These are the activations of a small neural network, seen along a few directions. Each row is one input.
Each table varies a few parts of the input and shows all the possible inputs, shuffled.
A made-up example of a description, with smaller parts first: one of 4 places along a line, together with either a single point or one of 11 places around a ring or (one of 3 separate values, together with one of 8 places around a ring).
Shared parts are said once, and a part with two or three values counts as separate values.
In the rows, 128 means zero.

Other details of the inputs shift rows strongly along two fixed directions, in all tables alike. That doesn't count.

Table:
x1: [102  81 126 114  18 133 133 101 102  87 135 150]
x2: [148 116 143 139 195 160 135  77 151 118  65 127]
x3: [135 150  99 175 105  96  88 170  88 130 165 124]
x4: [ 82 118 134 104  27 120 148 112 103 107 129 171]
x5: [110 118 131 114  83 109 130 102 121 150 108 143]
x6: [163 203 132 157 218 119  81 148 154 158 113  95]
x7: [ 97  78  87  70  49 127 224 102 124  95 160  98]
x8: [136 159 105 163  99  89  80 167 101 147 165 114]
x9: [115 183 110 159 111  90 106 174  92 143 156 146]
x10: [131  97 152  95  81 158 123  76 155  97  99 119]
x11: [109 108 127 112  26 135 148 130  94  79 137 174]
x12: [157  74 229  40 180 207 225  69 218  94  76  99]
x13: [148 143 129 129 135 164 121 135 111 108 127 147]
x14: [ 88 116 136  95  15 113 136 109 114 118 131 156]
x15: [ 69  69 111 119  67  82 175 185 111 142 164 135]
x16: [ 86 107  80 146 155  64 134 189 118 160 198 148]
x17: [164 152 121 177 229 113  78 113 149 176  99  79]
x18: [133  93 125 140 115 132 122  94 117 125 103 128]
x19: [143 178 127 175 245 112 104 121 139 175  88 110]
x20: [ 95 115  77 131 161  62 130 172 115 157 198 161]
x21: [141 120 127 103  62 150 109 130 109 118 145 138]
x22: [149 194 122 152 188 137  97 161 113 151 141 128]
x23: [168 198 128 149 214 138  79 155 136 166 126 104]
x24: [114 168 102 196 156  91  96 155  93 141 148 129]
x25: [152  51 219  50 188 230 222  70 241  80  59 103]
x26: [191 139 148 124 206 198 103 109 158 105  93 104]
Description of these inputs: either a single point or one of 5 places along a line or (one of 4 places along a line, together with one of 5 places around a ring).
- A walk changes only the place on the line of 4. It starts at x18 and steps to x1. List the rest of the walk in order. => x3, x26
- A walk changes only the place on the line of 5. It starts at x12 and steps to x25. List the rest of the walk in order. => x15, x16, x20

Table:
x27: [125 122 139  91  86 145 121  96 135 108 101 158]
x28: [142 118 138 139 153 152 131 106 140 107 101 114]
x29: [118 139 103 177 135  98 106 157  91 143 148 142]
x30: [128 111 119 101  75 144 119 100 116 105 117 156]
x31: [110 151 117 173 131  90 107 161  98 151 143 146]
x32: [117 130 135 108  59 126 121 107 112 126 121 149]
x33: [105 153 109 148 135  81 136 161 110 165 163 125]
x34: [114 137 123 153 128  84 113 166 113 168 163 124]
x35: [143 145 122 164 182 106 107 158 135 163 142  87]
x36: [144 136 134 120 191 144 151 112 163 131 106  89]
x37: [152 170 101 168 176 117  80 133 119 145 132 101]
x38: [153 128 157 133 174 165 135  97 158 115  78  99]
x39: [ 97 133 109 126 119  95 144 151 116 142 154 146]
x40: [144 116 156 111 190 151 127 117 174 129  99 122]
x41: [ 96 115  92 128  91  96 147 150  95 133 169 151]
x42: [150 140 168 138 194 158 130 100 162 127  77 114]
x43: [136  88 139 105 120 149 142 112 151 107 123 118]
x44: [139 104 171  40  16 209 175 133 128  52 145 169]
x45: [109 101 103 136  91  99 121 157  99 139 171 149]
x46: [144 123 128 115 188 150 152 107 162 114 112 100]
x47: [123 126 125 113  55 131 122 108 110 118 123 131]
- What is each input in this table made of? => either a single point or (one of 4 places along a line, together with one of 5 places around a ring)
- Which other rows does x36 become when the place on the line of 4 takes its other values? List them by row number. => x35, x38, x47
- Which other rows does x33 become when the place on the line of 4 takes its other values? List them by row number. => x32, x34, x42

Table:
x48: [154 183 130 159 204 140 105 137 136 135 113 116]
x49: [136 114 155 100 169 146 163  96 171 129 101 106]
x50: [133 164 120 143 132 113  89 155 110 152 146 135]
x51: [155 159 118 143 203 138  98 105 151 130  99 103]
x52: [ 98  98 119 108  60 104 169 131 110 138 151 149]
x53: [102 110 108 121  39 119 140 112  93 103 135 148]
x54: [101 120  90 153 120  75 130 179  90 153 176 149]
x55: [109 107 153  93 120 134 164 119 166 114 111 115]
x56: [167  99 154  73 136 199 162 104 172  79 115  98]
x57: [123 122 139  83  67 157 140 106 128  96 118 163]
x58: [106  97 123 130  35 121 136 116  94 110 132 144]
x59: [123 153  91 168 124  79  79 155  96 163 157 121]
x60: [147 123 167 112 128 174 138 102 146 101  90 135]
x61: [130 120 135 120 191 143 147 117 146 141 114 115]
x62: [110 119 109 156 158  92 125 166 126 137 167 140]
x63: [142 149 115 178 170 109  84 140 119 161 128 102]
x64: [139 139 147 135 120 134 109 135 122 134 124 138]
- What is each input in this table made of? => either a single point or one of 6 places along a line or (one of 2 separate values, together with one of 5 places around a ring)
- Which other rows does x53 become when the place on the ring of 5 takes its other values? List them by row number. => x51, x58, x59, x63
